These are the activations of a small neural network, seen along a few directions. Each row is one input.
In each table, some parts of the input vary, and every possible input appears once, in random order.
A made-up example of a description, with smaller parts first: ring(8) and (point or (values(2) and line(4)) or line(11)).
Shared parts are said once, and a part with two or three values counts as separate values.

Other details of the inputs vary at random and push rows far along two fixed directions, the same in every table; ignore that.

Rows:
r1: [  1   0  -5 -10   9  -4   0   3  -3  12   9   7  -5]
r2: [ -6  11  -5   8 -27   5   8   8   3  -9  -2   2 -30]
r3: [ -3  16  12  13 -21   5  -4 -12 -23 -30 -11   1   1]
r4: [  8  26  -6   2 -39   0   9   4 -17 -12   3  11 -34]
r5: [  0  17  -3  -4 -36  13   5  10  -8  -9  -1  11 -31]
r6: [  6   8  22  24 -31   6   9   6  -8 -37 -22 -10   5]
r7: [-12  17 -20  -3 -26   4  -5 -11 -13   3  12  14 -43]
r8: [ 4  1  2 -2 16 -9  2 -4  2  1 -1 -7 26]
r9: [  3  -4  21  18   0   3  -8 -18 -17 -28 -14 -14  39]
r10: [ -4  -7   1   5  17   0 -10 -19  -5  -2  -1  -6  21]
r11: [ -2 -29  12  -1  45  -6  -6  -1  22  12  -7 -16  47]
r12: [  7 -12  26   7  18   4  -2   3   0 -15 -16 -13  48]
r13: [ -7  -7 -15  -1   7  -5   2   4  16  18   8   3 -24]
r14: [ 10  13  23  10 -29  16   7   5 -13 -37 -22  -2  11]
r15: [ -4 -27 -13 -10  31  -9  -7   3  22  38  16   0  -6]
r16: [  4  -5 -11 -11   6  -4  -1   1  -1  19  13   6  -9]
r17: [ -2  11   1   2 -30  10   5   9   0 -10  -4   4 -27]
r18: [  5 -18  11  -5  38  -5  -3  -5   6   5  -5 -13  54]
r19: [  5  13  -5  -6 -18   6   5   2 -10  -5   2   9 -17]
r20: [ -2  -6  -6  -5   3   2   0   5  12  12   3   4 -17]
r21: [ -2  -7 -19 -16  16  -2  -2   1   7  28  19   5  -6]
r22: [ -7  -9 -18 -21  16  -6  -4   5  14  33  14  13 -20]
r23: [  0 -13  21  18  19  -3   2   3   9 -14 -16 -18  38]
r24: [-10  -6 -11  -2   8  -9   2   4  16  15   3   2 -15]
r25: [  1   8 -17  -7  -1  -4   3   0   1  14  15   3 -12]
r26: [ -5  18  10   9 -23   4  -4 -14 -20 -30 -14   1   3]
r27: [  9 -11   5   3  32  -6   0  -7   6   3   0 -15  46]
r28: [ 11  24  19  13 -25   3   9   2 -20 -37 -15  -4  13]
r29: [ -8  -7 -15 -12   9  -6  -3   8  14  29  14  11 -34]
r30: [ -2 -15 -17 -16  14  -5  -5   5  10  35  19  11 -22]
Each input here is: values(5) and (point or line(5)).
Changing only the values(5) part turns r27 into r8. The same change can be made to r10. Which row results?
> r26
Change only the values(5) part in r30. List by row number the other rows that result.
> r5, r12, r14, r22
Change only the values(5) part in r11. List by row number the other rows that result.
> r15, r17, r20, r29

Rows:
r31: [ 15 -11  10   3  22  -6   6   4   7   0  -4 -13  43]
r32: [-13 -36  -9 -14  46  -6 -12   1  23  41  12   1   5]
r33: [ -6  14  14  19 -36   7   6   0  -8 -37 -24  -4 -10]
r34: [  3  31   8   6 -31   7  -5 -21 -37 -36  -9   6   2]
r35: [  0  10  24  11 -37  16   1   9 -14 -33 -21   3  -9]
r36: [ -1 -15 -11 -21  20  -1  -4  10  15  34  16   6  -4]
r37: [ -4  16 -23  -9 -10  -1  -9 -20 -23   9  19  17 -25]
r38: [ -4  11 -19   4 -11  -6   7   6   5   9  11   7 -34]
r39: [ -6  -3  -6  -7 -13   7  -3   6   2  11   5  12 -40]
r40: [ -6  12 -16   2 -12  -8   6   7   4  10  12   6 -34]
r41: [  0 -12 -12 -22  23  -1  -3   9  17  32  13   8  -5]
r42: [  2   6  10  15   5  -4   6   1   4 -16  -9 -12  19]
r43: [ -4 -22  10  16  21  -1  -5  -7  14  -4 -11 -17  34]
r44: [ 11  -4  17  -3  -1  12   4   8   0 -11 -10  -7  23]
r45: [ 13 -11  12   2  21  -8   4   5   6   0  -3 -14  43]
r46: [ -8  17 -22 -13  -9  -4  -8 -20 -24   8  17  16 -26]
r47: [ 12   3  11   2   1  -4  11   7  -2 -13 -10  -7  25]
r48: [ -5  -5  13  15   1   1  -2  -5   8 -17 -16 -11  15]
r49: [  0  -9   8  13  26  -9   5  -1  10  -5  -6 -18  38]
r50: [ -6 -21  13  14  20  -3  -7  -6  13  -4 -10 -18  34]
r51: [  0  12  23  10 -33  16   1   7 -11 -34 -24   4 -11]
r52: [ 11  -4  15  -2  -1  12   4   9   0 -11 -10  -4  25]
r53: [  1  -5   5   1  25  -4 -15 -26 -18  -3   5  -9  47]
r54: [ -3  11 -17   2 -11  -6   8   4   5   9  12   4 -36]
r55: [ -8 -24 -10  -9  23   1  -9   3  15  31  11   7 -12]
r56: [ -1   7 -11 -19 -14   6   6  14   2  13   6  15 -31]
r57: [-11   1 -14   2 -14  -1   0  -1   8   8   5   5 -40]
r58: [ -5  -5 -24 -15  26  -8 -15 -25 -10  29  26   6  -1]
r59: [  8  11 -14 -11 -13  -6  10  10   1  12  12   9 -31]
r60: [ 15  26  15   7 -34   3  14  10 -13 -33 -16   1  -2]
What do these inputs look like to the network?
> values(5) and (point or ring(5))
Changing only the values(5) part turns r38 into r54. The same change can be made to r43. Which row results?
> r57
Change only the values(5) part in r36. List by row number the other rows that result.
> r41, r44, r52, r56
Which other rows agree with r50 in the values(5) part? List them by row number.
> r35, r36, r40, r45, r53
